These are the activations of a small neural network, seen along a few directions. Each row is one input.
In each table, some parts of the input vary, and every possible input appears once, in random order.
Descriptions start from the smaller parts, as in this example, which fits no table here: line(4) and (point or ring(9) or (values(2) and ring(5))).
Shared parts are said once, and a part with two or three values counts as separate values.
(in the rows, 128 means zero)

Other details of the inputs vary at random and push rows far along three fixed directions, the same in every table; ignore that.

Table:
row 1: [142 119 128 152 172 145 155 148 163 219  70 105]
row 2: [112 108 118 181 137 121 140 107 139 118  88  97]
row 3: [118 143 126 131 158 116 152 152 141 192  88 139]
row 4: [145 170 132  52 108 143  98 152  95 143 204 189]
row 5: [141 119 129 156 167 151 151 142 148 192  77 106]
row 6: [127 140 121  82 110 104 120 126  95  68 183 145]
row 7: [ 71 135 100 189 165  38 189 124 146 121  48 108]
row 8: [ 98 132 128 155  99  93 120 106 121  41 117 106]
row 9: [132  90 114 120 120 143 125 107 107  80 150 116]
row 10: [169 128 151 131 118 180 146 163 157 183 142 165]
row 11: [145 143 138 105 138 163 118 158 139 208 129 152]
row 12: [148 123 140 116 129 169 106 136 140 182 128 132]
row 13: [135 165 134 107 101 137 105 151 133 159 151 165]
row 14: [150 140 145 116 144 164 118 142 136 195 135 140]
row 15: [113 112 117 104 112 110 112 110 108  64 150 123]
row 16: [138 174 142  74 106 145 100 167 121 166 162 178]
row 17: [164  65 139 194 128 192 107  88 165 131  91  46]
row 18: [123 126 139 139 133 123 120 111 130 115 119 111]
row 19: [126  96 124 176 139 138 130 110 156 156  90  93]
row 20: [151  86 152 164 136 161 110  94 155 112 104  55]
row 21: [132 114 147 135  88 129 132 125 148  81 149 143]
row 22: [103 171 144 104  64  88  84 112 103  23 184 150]
row 23: [114 128 134 145  99 109 109 113 137  77 126 109]
row 24: [119 173 128 123 130 111 132 147 124 178 140 175]
row 25: [164  83 132 110 117 176  92 110 133 109 153  87]
row 26: [117 131 142 129 115 111 109 103 121  72 134 111]
row 27: [146 103 143 159 113 160  96  93 145 121 136  94]
row 28: [110  78 106 158 171  96 177  95 125 103 101  91]
row 29: [154 130 118  96 148 170 137 158 118 200 144 163]
row 30: [146 136 134 155 148 147 134 131 152 201 108 125]
row 31: [116 118 133 142 119 127 115 111 120  83 112 107]
row 32: [114 154 125 139 164 108 168 161 134 175  77 133]
row 33: [ 60 151  93 126 168  22 193 130  93  91 110 159]
row 34: [112 164 127 142 138  94 145 138 133 153 118 147]
row 35: [169 136 155 100 122 193  87 137 132 191 162 144]
row 36: [128 132 140 133 130 123 121 116 131 113 122 112]
row 37: [ 70 131 120 188 164  22 227 128 145  88  71 140]
row 38: [103 112 104 108 131  92 149 121 106  87 141 141]
row 39: [134 191 133  89  83 135  99 160 109 134 172 190]
row 40: [142  91 127 132 139 133 123 100 124  92 134  83]
row 41: [141 100 114 121 136 138 138 124 117 100 134 104]
row 42: [ 54 182 120 104 108  23 144 140  98  35 123 161]
row 43: [ 77 178  91  84 152  30 189 173  94 119 130 186]
row 44: [152  82 139 165 112 178  93  95 158 133 120  80]
row 45: [132  74 107 142 163 124 166 119 138 132 103  90]
row 46: [125 150 121 144 144 120 144 150 147 200  99 147]
row 47: [143 101 139 147  84 173  73  93 128  80 151 102]
row 48: [130 114 138 128 108 154  96 109 117  92 133 115]
row 49: [118  86 113 142 134 124 129  97 114  66 118  88]
row 50: [164 153 143 126 121 165 109 143 147 197 145 142]
row 51: [138 123 105 110 166 133 174 160 120 179 122 147]
row 52: [120 134 123 144 162 130 154 145 133 178  87 131]
row 53: [133 192 140  66  88 137  97 163 100 125 174 191]
row 54: [162  76 134 120  99 180  81  91 116  53 161  74]
row 55: [119 195 130  88  82 121 100 157 101 124 172 200]
row 56: [161  97 136  88  97 165  91 105 109  73 199 118]
row 57: [124 120 104 119 171 121 167 149 130 195 108 146]
Each input here is: values(3) and (point or ring(6) or (values(2) and line(6))).
- Changing only the values(3) part turns row 26 into row 5. The same change can be made to row 6. Which row results? => row 41
- Change only the values(3) part in row 3. List by row number the other rows that result. => row 18, row 31

Table:
row 58: [142 137 132 145 147 145 150 153 154 195  97 128]
row 59: [ 95 117 121 167 147  87 147 103 126  91  83  95]
row 60: [198  84 152 133 107 241  59 102 157 170 155  85]
row 61: [170  84 165 142  86 204  61  93 157  79 149  70]
row 62: [101 108 134 161  98  84 122  85 119  13 114  92]
row 63: [107 203 125  96 149 101 143 185 120 199 123 192]
row 64: [125 100 113 112 118 116 140 113  96  57 156 127]
row 65: [ 79 176 124 103  82  54 123 132  97  41 167 181]
row 66: [125 126 122 157 157 129 147 132 143 174  82 105]
row 67: [132 128 134 136 117 134 122 123 143 120 133 128]
row 68: [130  59  91 174 230 115 220 136 149 200  24  63]
row 69: [194 117 139  61 119 212  87 139 112 189 201 143]
row 70: [ 96 161 111 127 157  84 165 150 123 169 111 169]
row 71: [ 99 115 131 142 104  94 127  98 127  42 139 120]
row 72: [127 205 127  64 101 119 108 176  96 179 184 222]
- Describe the family of inputs behind these rows. => values(3) or (values(2) and line(6))
- Change only the line(6) part in row 62. List by row number the other rows that result. => row 58, row 61, row 65, row 67, row 71
- Change only the values(2) part in row 71. List by row number the other rows that result. => row 70

Table:
row 73: [ 88 158 108 141 165  75 171 147 118 151  81 143]
row 74: [155 112 139 146 127 169 111 117 146 159 132 111]
row 75: [149 145 143 104 118 145 111 136 133 158 161 149]
row 76: [153 134 141 124 116 166 117 144 141 158 139 140]
row 77: [123  76 119 192 152 133 155 106 153 124  68  76]
row 78: [155 108 132 146 125 171 112 116 141 159 131 113]
row 79: [137 152 152  72  56 138  72 126 106  47 209 161]
row 80: [166 162 149  70  64 188  70 153 113 131 205 184]
row 81: [101 127 115 130 127  93 129 116 115  83 114 113]
row 82: [120 140 112 127 152 114 153 150 133 190 115 155]
row 83: [ 49 162  97 145 144  20 171 126  95  59  86 140]
row 84: [101 159 114 107 125  88 152 159 117 131 129 176]
row 85: [162  83 145 169 148 182 113 100 156 150  94  59]
row 86: [158 115 146 145 130 167 114 115 147 158 132 111]
row 87: [122 151 120 135 151 119 153 147 131 188 114 156]
row 88: [119 156 141  83  89 113  86 122 103  62 173 144]
row 89: [171  64 147 172 142 183 125 103 174 147  98  58]
row 90: [ 99 127 119 129 129  93 128 115 116  83 113 113]
row 91: [149  81 120 112 131 153 124 102 113  93 164 108]
row 92: [131  66 124 184 144 154 120  87 144 108  79  52]
row 93: [145 123 114  93 156 139 166 160 116 165 144 157]
row 94: [124 144 113 128 152 112 155 150 134 189 116 152]
row 95: [ 96 148 122 122 117  75 146 136 121  81 127 146]
row 96: [148 134 135 108 126 158 104 138 133 159 138 125]
row 97: [ 63 155 108 125 122  33 152 117 102  52 126 153]
row 98: [119 109 135 152 122 123 112  95 125  71 116  85]
row 99: [105 142 121 133 155  88 152 135 126 134  99 122]
row 100: [162 135 119  67 151 168 132 163 104 188 164 160]
row 101: [ 86 148 100 133 166  70 171 149 119 154  82 142]
row 102: [134 132 132 132 131 144 116 129 130 141 120 117]
row 103: [118  97 128 153 119 115 118  91 136  76 125  89]
row 104: [110 136 131 125  97 111 119 120 115  64 142 140]
row 105: [127 137 116 134 154 117 168 160 143 187  99 145]
row 106: [156 167 142  83 119 154 111 160 129 198 174 179]
row 107: [131 134 128 156 162 124 158 136 144 190 101 129]
row 108: [128 143 148 107  75 131  93 119 112  52 175 144]
row 109: [141 146 122 126 144 149 139 156 135 216 125 163]
row 110: [144  72 150 173 106 156 105  77 148  50 119  59]
row 111: [146 112 143 109  85 160  89 115 128  82 164 123]
- Changing only one part turns row 84 into row 82. The same change can be made to row 111. Which row results? => row 97
- Describe the family of inputs behind these rows. => values(3) and (point or (values(2) and line(6)))
- Start at row 77 and move only the line(6) part, one step at a time. The first step leads to row 80. Which rows follow, in order? => row 104, row 76, row 108, row 110
- Which other rows agree with row 92 in the values(3) part? List them by row number. => row 73, row 81, row 83, row 85, row 88, row 90, row 96, row 98, row 99, row 100, row 101, row 102
